Here are a small network's activations along a few directions, averaged over the inputs that share one value of a field.
Values that are neighbours, or in one group, have similar rows; names and order tell nothing.
In the rows, zero is written as 500.
Random noise pushes rows far along 7 fixed directions. That doesn't count. These rows show it; they differ only by the noise:
[620, 237, 663, 333, 745, 655, 613, 306, 318, 577, 685, 582, 485, 697, 465, 441, 597, 492, 144, 442, 546]
[443, 434, 487, 714, 487, 510, 584, 639, 705, 833, 418, 386, 646, 576, 600, 514, 384, 479, 512, 538, 475]
[541, 420, 628, 453, 556, 470, 461, 469, 527, 624, 531, 573, 489, 471, 557, 558, 553, 437, 512, 501, 437]
[459, 633, 539, 474, 449, 417, 400, 401, 363, 307, 386, 639, 343, 623, 407, 580, 563, 441, 553, 579, 580]
[530, 770, 440, 576, 402, 530, 613, 388, 331, 252, 335, 526, 502, 631, 449, 353, 385, 530, 731, 534, 570]
[559, 505, 554, 421, 420, 487, 515, 348, 345, 228, 440, 632, 521, 544, 618, 550, 583, 545, 585, 413, 465]
[486, 484, 600, 640, 550, 513, 513, 593, 683, 745, 461, 525, 603, 471, 543, 519, 476, 417, 531, 565, 410]
[609, 550, 540, 535, 567, 557, 638, 496, 542, 703, 535, 435, 605, 404, 533, 328, 370, 464, 677, 503, 429]
[487, 476, 376, 440, 425, 443, 546, 422, 340, 364, 481, 451, 477, 549, 488, 546, 517, 528, 469, 466, 610]


Values of B:
b7: [615, 697, 675, 287, 535, 474, 352, 349, 410, 402, 555, 658, 296, 386, 424, 459, 458, 502, 811, 517, 391]
b5: [432, 513, 426, 414, 462, 328, 395, 456, 345, 582, 486, 447, 231, 647, 376, 608, 482, 429, 488, 574, 703]
b4: [499, 595, 679, 676, 566, 659, 422, 655, 637, 451, 446, 658, 587, 403, 362, 387, 578, 378, 437, 652, 381]
b3: [397, 350, 551, 564, 595, 616, 503, 549, 611, 374, 497, 614, 586, 685, 577, 569, 617, 623, 213, 407, 430]
b10: [518, 703, 672, 541, 527, 504, 361, 463, 537, 391, 436, 715, 386, 511, 430, 486, 611, 405, 535, 591, 455]
b9: [488, 417, 552, 439, 472, 485, 402, 492, 529, 598, 501, 471, 433, 570, 551, 603, 416, 525, 591, 419, 473]
b8: [482, 722, 296, 542, 465, 447, 548, 529, 507, 444, 476, 373, 490, 381, 474, 306, 392, 490, 686, 532, 588]
b2: [512, 340, 354, 360, 411, 520, 553, 395, 338, 295, 573, 397, 454, 647, 575, 573, 521, 723, 294, 367, 593]
b1: [534, 470, 635, 597, 543, 637, 535, 542, 546, 638, 445, 477, 488, 714, 543, 338, 413, 530, 435, 543, 504]
b6: [602, 392, 725, 419, 742, 681, 542, 445, 553, 658, 653, 574, 471, 654, 537, 349, 483, 575, 377, 431, 396]
The values of B form a tree with 2 forks.
- List every value one step from b1, in the order listed. => b4, b10
- List every value one step from b6, in the order listed. => b3, b2
- List every value one step from b9, in the order listed. => b7

Values of C:
c1: [638, 398, 563, 407, 343, 487, 475, 573, 671, 572, 525, 393, 673, 180, 877, 490, 379, 646, 933, 251, 200]
c10: [539, 507, 508, 400, 593, 473, 544, 362, 265, 497, 560, 549, 367, 580, 293, 477, 576, 396, 352, 610, 656]
c6: [524, 326, 439, 394, 405, 416, 593, 427, 344, 463, 449, 384, 519, 638, 741, 483, 552, 614, 457, 385, 597]
c2: [529, 247, 355, 433, 442, 471, 643, 505, 330, 496, 585, 363, 578, 580, 602, 600, 490, 541, 389, 400, 611]
c8: [428, 552, 228, 439, 510, 478, 638, 422, 282, 311, 549, 376, 435, 725, 364, 499, 422, 580, 357, 451, 756]
c4: [299, 622, 185, 613, 314, 377, 464, 572, 512, 527, 349, 291, 311, 760, 419, 561, 266, 658, 606, 530, 682]
c3: [545, 249, 562, 514, 496, 517, 561, 460, 531, 871, 551, 407, 543, 686, 620, 675, 430, 524, 380, 441, 506]
c7: [411, 565, 404, 716, 347, 493, 486, 570, 607, 373, 329, 489, 585, 531, 622, 529, 499, 512, 525, 509, 509]
c9: [448, 805, 584, 744, 388, 632, 491, 452, 516, 86, 200, 706, 580, 716, 568, 352, 492, 531, 635, 530, 470]
c5: [352, 809, 328, 653, 409, 570, 510, 519, 425, 289, 277, 398, 368, 794, 223, 308, 355, 617, 483, 634, 696]
The values of C form a ring.
- List every value one step from c9, in the order listed. => c7, c5
- List every value one step from c8, in the order listed. => c4, c3
